Each row below holds a small network's activations on one input, seen along a few directions.
Each table varies a few parts of the input and shows all the possible inputs, shuffled.
A made-up example of a description, with smaller parts first: one of 3 separate values, together with either a single point or one of 11 places along a line or (one of 4 places along a line, together with one of 5 places around a ring).
Shared parts are said once, and a part with two or three values counts as separate values.

Table:
R1: .04; -.06; -.23; -.61; .09; -.22; .08; -.09; -.20; -.07; .26; .19; .30; .04; -.15; -.20
R2: -.10; -.07; .00; .60; -.12; .03; -.18; .35; .12; -.16; .04; .40; -.05; .10; .18; -.11
R3: -.02; .01; -.20; -.70; .20; -.38; .14; -.02; -.28; -.06; .29; .09; .16; .04; -.23; -.16
R4: -.02; .18; .20; -.01; .15; .14; .09; -.26; -.04; .24; -.27; -.63; -.34; -.14; -.01; .28
R5: .11; -.12; .43; .21; -.15; .48; -.05; -.28; .27; .12; -.22; -.47; .04; -.10; .25; .11
R6: -.18; .17; -.13; .30; .12; -.34; -.04; .35; -.14; .01; -.05; .25; -.41; .16; -.11; .16
R7: .09; -.01; .24; .14; -.10; .37; .03; -.26; .23; .19; -.29; -.51; -.08; -.16; .15; .19
R8: .13; -.20; -.03; -.37; -.15; .00; -.04; -.08; -.02; -.23; .35; .25; .61; .00; -.06; -.37
R9: .05; .10; .21; .06; .07; .27; .06; -.31; .06; .27; -.29; -.52; -.21; -.14; .09; .25
R10: -.09; .01; -.15; .49; -.09; -.07; -.09; .35; .09; -.10; -.03; .36; -.18; .08; .05; .02
R11: .10; -.12; -.20; -.49; -.08; -.09; .08; -.05; -.05; -.18; .27; .22; .47; -.02; -.15; -.25
R12: -.11; .11; -.15; .38; .05; -.20; -.07; .29; -.04; -.02; -.06; .35; -.31; .14; -.02; .09
- The inputs of R1 and R12 match in every part but one. If R11 is changed in the same way as R1 into R12, which row does it become? => R10
- What do these inputs look like to the network? => one of 3 separate values, together with one of 4 places along a line
- Change only the choice among 3 separate values in R3. List by row number the other rows that result. => R4, R6

Table:
R13: .02; -.16; -.08; -.29; -.11; .01; -.03; .02; -.02; -.23; .26; .08; .42; -.01; -.04; -.28
R14: -.11; -.02; -.06; .14; .16; -.21; -.11; .18; -.14; -.04; .12; .43; -.14; .20; .11; -.10
R15: .05; .08; .19; .44; -.09; .35; .10; -.11; .30; .13; -.35; -.48; -.33; -.20; .14; .27
R16: .06; -.06; .07; -.62; .17; -.09; .06; -.29; -.16; .14; .16; -.14; .26; -.03; -.01; -.15
R17: .02; -.07; -.11; -.35; .12; .08; .09; -.17; -.08; -.03; .13; .01; .16; .00; .07; -.12
R18: -.10; .10; .25; .63; -.04; .22; -.02; .11; .23; .21; -.40; -.38; -.48; -.07; .18; .37
R19: .11; -.18; .13; -.66; -.04; -.10; .07; -.16; -.08; -.17; .33; -.01; .52; .01; -.13; -.29
R20: -.12; .08; .27; .62; .03; .13; -.07; .14; .18; .12; -.34; -.19; -.57; .09; .21; .30
R21: -.08; .11; .08; .48; .02; -.04; -.21; .09; -.03; .12; -.20; .14; -.29; .13; .08; .13
R22: -.11; -.10; -.03; .18; -.07; -.28; -.21; .35; -.07; -.22; .26; .47; .12; .19; -.01; -.25
R23: .08; -.15; -.73; -.59; -.11; -.51; .12; .29; -.05; -.20; .31; .88; .38; .20; -.26; -.23
R24: .08; .04; .01; -.04; -.02; .27; .03; -.29; .02; .07; -.16; -.25; .00; -.05; .02; .12
R25: .02; .01; .20; .14; -.02; .41; .13; -.23; .21; .13; -.32; -.63; -.28; -.13; .15; .28
R26: .15; .04; .20; -.36; .04; .13; .06; -.43; -.06; .17; -.10; -.38; .10; -.07; -.07; .12
R27: .09; -.11; -.09; -.05; -.17; .00; .00; .11; .07; -.27; .24; .24; .36; -.07; -.08; -.27
R28: -.23; .24; -.51; -.41; .25; -.80; .06; .44; -.48; -.18; .36; .36; -.07; .06; -.50; -.18
R29: .06; -.01; -.12; -.05; .05; .03; .06; -.05; -.01; -.02; .10; .15; .10; -.08; .05; -.13
R30: .11; .10; .00; .25; -.08; .22; .01; -.17; .10; .07; -.19; -.11; -.05; -.13; .00; .12
R31: .06; .02; .39; -.14; .03; .25; .09; -.34; .12; .28; -.27; -.77; -.18; -.17; .06; .27
R32: -.07; .00; -.07; .10; .09; -.06; .00; .14; -.08; -.01; .09; .27; -.05; .07; .07; -.01
R33: -.04; .13; .05; .44; -.05; .09; -.10; .04; .03; .14; -.24; -.02; -.21; .00; .03; .22
R34: -.06; -.08; -.04; .14; -.14; -.13; -.11; .32; -.01; -.20; .22; .32; .21; .06; -.06; -.17
- What do these inputs look like to the network? => either one of 2 separate values or (one of 4 places along a line, together with one of 5 places along a line)
- Which of the alternatives is R23? => one of 2 separate values
- Change only the place on the line of 5 in R34. List by row number the other rows that result. => R13, R19, R22, R27

Table:
R35: .10; -.16; .21; .26; -.22; .23; -.11; .00; .23; -.08; .02; .28; .25; .10; .19; -.09
R36: -.04; .25; -.16; .52; -.06; -.01; -.03; .09; .06; .14; -.33; -.09; -.50; -.02; -.11; .33
R37: -.14; -.03; .13; .29; -.02; -.05; -.13; .18; .14; .08; -.15; -.13; -.29; .07; .16; .08
R38: -.06; .00; -.42; -.53; .13; -.49; .12; .19; -.35; -.31; .36; .46; .17; .14; -.32; -.19
R39: -.04; .13; -.13; .63; .05; .02; -.04; .12; .08; .19; -.31; .22; -.51; .05; .14; .27
R40: -.12; -.07; .17; .45; .01; .01; -.11; .27; .19; .04; -.09; .12; -.31; .09; .29; .07
R41: -.03; .10; .32; -.19; .20; .00; .02; -.23; -.19; .09; .06; -.41; -.03; -.13; -.06; .00
R42: .10; -.15; .16; -.23; -.06; .24; -.02; -.28; .03; -.02; .00; -.13; .25; .07; .05; .00
R43: -.12; -.04; -.42; .02; -.03; -.46; .00; .54; -.18; -.32; .44; .87; .23; .18; -.19; -.21
R44: .16; -.14; -.10; .05; -.32; .26; -.01; -.06; .27; -.14; -.03; -.04; .39; -.18; .03; -.17
R45: -.12; .02; .13; .04; .07; .05; .08; .06; .01; .03; -.12; -.35; -.28; .04; .02; .18
R46: -.10; .02; .24; .01; .14; .13; -.08; -.14; -.15; -.03; .06; -.26; -.02; .00; .07; -.05
R47: -.09; -.06; .27; .44; .07; .11; -.23; .10; .01; .01; .08; .20; -.03; .09; .33; -.18
R48: .07; -.18; .17; .02; -.18; .14; -.21; -.14; .15; .04; -.05; .08; .26; .11; .20; -.11
R49: .25; -.06; -.03; -.49; -.10; .21; .21; -.32; .06; .04; .04; -.36; .34; -.31; -.10; -.06
R50: -.12; -.03; -.44; -.27; .03; -.51; -.11; .38; -.24; -.21; .35; .69; .20; .21; -.22; -.30
R51: .06; .09; -.33; -.72; .24; -.65; .24; .08; -.36; -.19; .37; .27; .15; .01; -.47; -.18
R52: -.05; .10; .21; -.16; .13; -.07; .19; -.01; -.03; .17; -.12; -.51; -.28; -.08; -.12; .22
R53: .15; -.18; -.07; .22; -.30; .34; .02; .03; .34; -.16; .03; .22; .37; -.15; .13; -.19
R54: -.08; .03; .24; .34; -.03; .06; -.21; .05; -.02; -.06; .04; -.10; -.02; .00; .08; -.12
R55: .13; -.11; .23; -.50; .05; .08; .01; -.43; -.01; .21; .02; -.24; .22; -.02; .05; -.01
R56: -.06; .28; -.16; .17; .12; .08; .11; -.07; -.07; .17; -.33; -.24; -.47; -.01; -.10; .40
R57: .13; -.19; -.13; -.35; -.10; .31; .06; -.30; .12; .01; .04; -.15; .37; -.11; .14; -.14
R58: .02; .38; -.09; -.03; .19; -.03; .22; -.12; -.10; .31; -.34; -.41; -.46; -.14; -.23; .45
- The inputs of R51 and R38 match in every part but one. If R58 is changed in the same way as R51 into R38, which row does it become? => R56
- What do these inputs look like to the network? => one of 4 places along a line, together with either a single point or one of 5 places along a line
- A walk changes only the place on the line of 5. It starts at R58 and steps to R52. List the rest of the walk in order. => R41, R55, R49
